Each row below holds a small network's activations on one input, seen along a few directions.
Each table varies a few parts of the input and shows all the possible inputs, shuffled.
A made-up example of a description, with smaller parts first: one of 2 separate values, together with either a single point or one of 11 places along a line or (one of 4 places along a line, together with one of 5 places around a ring).
Shared parts are said once, and a part with two or three values counts as separate values.

Other details of the inputs vary at random and push rows far along three fixed directions, the same in every table; ignore that.

Rows:
x1: [-16  26 -14 -55 -27  -1  48  20  28  54  82 -83   1  16  12]
x2: [-17   3   5 -46 -36  16  43  20   3  28  76 -94 -19  16  13]
x3: [ 42  24  15  13 -35  -5 -71 -65  49   9 -10  45  13  23  39]
x4: [  6 -17   8  30   1  25   6  25 -19 -23 -10  -4 -25  -7 -62]
x5: [ 14  32  29   1 -28  11 -50 -64  42  -4   7  18  17  38  38]
x6: [ 19  51  18 -14   6 -39  -9 -24  44  -1  -2  46  31  37  26]
x7: [ 46   1  13  18   2 -30   0  38  -2 -27 -16  30 -31  -5 -40]
x8: [ 14   5 -10  27  10   9   5  22  12   3  -7  15  -6  -7 -74]
x9: [  2 -20   3  29   5  24   6  27 -20 -26 -15  -5 -24 -11 -64]
x10: [-61 -24   5 -33  50 -18  54  22 -73 -27 -25  -4  16 -12  69]
x11: [-19  18 -17 -46 -16   0  44  24  21  41  62 -70  -2  10   2]
x12: [ 28  14   7   0 -30  -9 -46 -46  36   9   5  16   7  15  44]
x13: [ 26 -30 -12  32  -5   3  -7  33 -14 -12 -17   3 -33 -28 -58]
x14: [-54 -54 -19  12  55  -3 -25 -43 -72 -12 -86  64  39 -42  94]
x15: [-81 -28 -34 -36  55  -2  48   5 -58  18 -15 -19  39 -30  65]
x16: [ 28  16  10  -1 -30 -10 -50 -47  37  12   7  17   7  14  46]
x17: [ 18 -12  10  41   2  23 -12  14  -8 -34 -21  14 -21  -4 -68]
x18: [  5  -5 -16  27  22   6  15  38  -6  -7 -13  11 -10 -22 -81]
Each input here is: one of 3 separate values, together with either a single point or one of 5 places around a ring.
Changing only the choice among 3 separate values turns x7 into x6. The same change can be made to x16. Which row results?
Answer: x18
Which other rows does x13 become when the place on the ring of 5 takes its other values? List them by row number.
Answer: x3, x12, x14, x16

Rows:
x19: [ 47  47  39   5 -32 -10 -67 -60  69  -9   0  48   9  49  39]
x20: [  3   1  -6  14   1   4 -49 -52   7   7 -27  43  24  -3  36]
x21: [-11 -54 -13  60  43  29 -10  28 -59 -45 -73  40 -18 -44 -65]
x22: [ 21  20   7   6 -17   7  21  37  22  -4  35 -31 -26  10 -79]
x23: [ 20 -27   4  40 -13  26   9  41 -23 -22  -2 -17 -44 -20 -94]
x24: [ -8  29  18  -7  -5   7 -18 -42  25   0   3  22  29  36  34]
x25: [-26   9 -13 -41   7  -7  38  14   0  34  37 -38  15  -2  25]
x26: [-32 -15   5 -29  12  -7  36  15 -45  -1   6 -27  -2  -7  54]
x27: [ 46  -5   7  24  -4  -9   5  44  11 -14  -5   9 -39  -4 -70]
x28: [-26 -19 -13 -33  17 -23  39  19 -36  15  10 -23   5 -22  46]
x29: [-45 -50 -15  32  57  11 -26 -34 -64 -33 -88  60  32 -41  40]
x30: [-62 -20 -25 -34  37   3  58  32 -39  20  13 -40  14 -14  38]
x31: [-45   0 -15 -43  13  -8  50  11 -16  15  30 -52  14  -3  29]
x32: [ 47  -4  -2  49 -21  16 -30  22  19 -11 -11  19 -33 -12 -98]
x33: [ 46  42  18 -21 -50 -26 -16 -12  64  25  55 -20 -12  38  12]
x34: [ -7   2  -4 -19 -23   9 -13 -32  13  22  15 -19  11   7  45]
x35: [ 18  16  15  18   4 -20 -54 -58  15 -26 -47  72  30  12  44]
x36: [ 15  29  -7 -21 -26  -3  27  27  38  29  49 -46  -9  20 -37]
Describe the family of inputs behind these rows.
Answer: one of 3 separate values, together with one of 6 places along a line
Changing only the place on the line of 6 turns x31 into x24. The same change can be made to x35. Which row results?
Answer: x26
Which other rows does x32 become when the place on the line of 6 takes its other values? List them by row number.
Answer: x20, x21, x23, x29, x34

Rows:
x37: [ 20  -3  15  28  14 -12 -31 -13  -7 -36 -47  58   1  -1   1]
x38: [ -7  -7  17 -11   1   5  54  57 -29 -23  29 -49 -35   3 -43]
x39: [-18  -1 -12  25  45  -6 -24 -28 -12 -14 -66  78  39 -13  12]
x40: [-43  19  -1 -50   1  11  68  29  -1  23  59 -73   6  20   4]
x41: [ -3  29  24 -12 -39  27 -23 -53  40  10  36 -24   8  43  28]
x42: [ 18  41   0 -28 -29 -14   5  -7  57  36  50 -24   9  26   1]
x43: [ -4   2  10 -16   4 -24 -20 -35  -5  -5 -21  31  23   7  81]
x44: [-26  13  -8  -1  31  -7 -22 -47   5   2 -35  50  49   6  48]
x45: [ 34 -14   0  56  -6  26 -36   3   6 -25 -30  30 -24 -12 -80]
x46: [-61 -39 -13 -44  36 -20  51  22 -73   0  -5 -32   9 -28  85]
x47: [  8 -42 -16  37   7  22   6  41 -31 -13 -19  -8 -31 -38 -76]
x48: [-53 -51 -25  -9  27  17  26  14 -63   3 -15 -30   1 -39  27]
x49: [ 30  18   6  -7 -50  11 -26 -23  47  28  46 -34 -13  19   4]
x50: [-11 -21 -24  22  36   2  37  60 -33 -10 -20   0 -14 -34 -80]
x51: [ 53  12  19  26 -20 -14 -23  14  23 -23  -8  29 -25   7 -43]
x52: [ 66  21  20  17 -35 -20 -24  10  39  -7  13  15 -29  18 -36]
x53: [-15  21  -7 -15  18 -14 -18 -45  18  19 -18  37  43  10  58]
x54: [ 11   1  -5 -19 -41  10   1   1  19  34  51 -54 -18   3   8]
Changing only one part turns x38 into x41. The same change can be made to x46. Which row results?
Answer: x48
Describe the family of inputs behind these rows.
Answer: one of 3 separate values, together with either a single point or one of 5 places along a line
List by row number the other rows that have the choice among 3 separate values in common with x50.
Answer: x39, x40, x42, x44, x53
Which other rows does x47 become when the place on the line of 5 takes its other values? List them by row number.
Answer: x45, x48, x49, x54
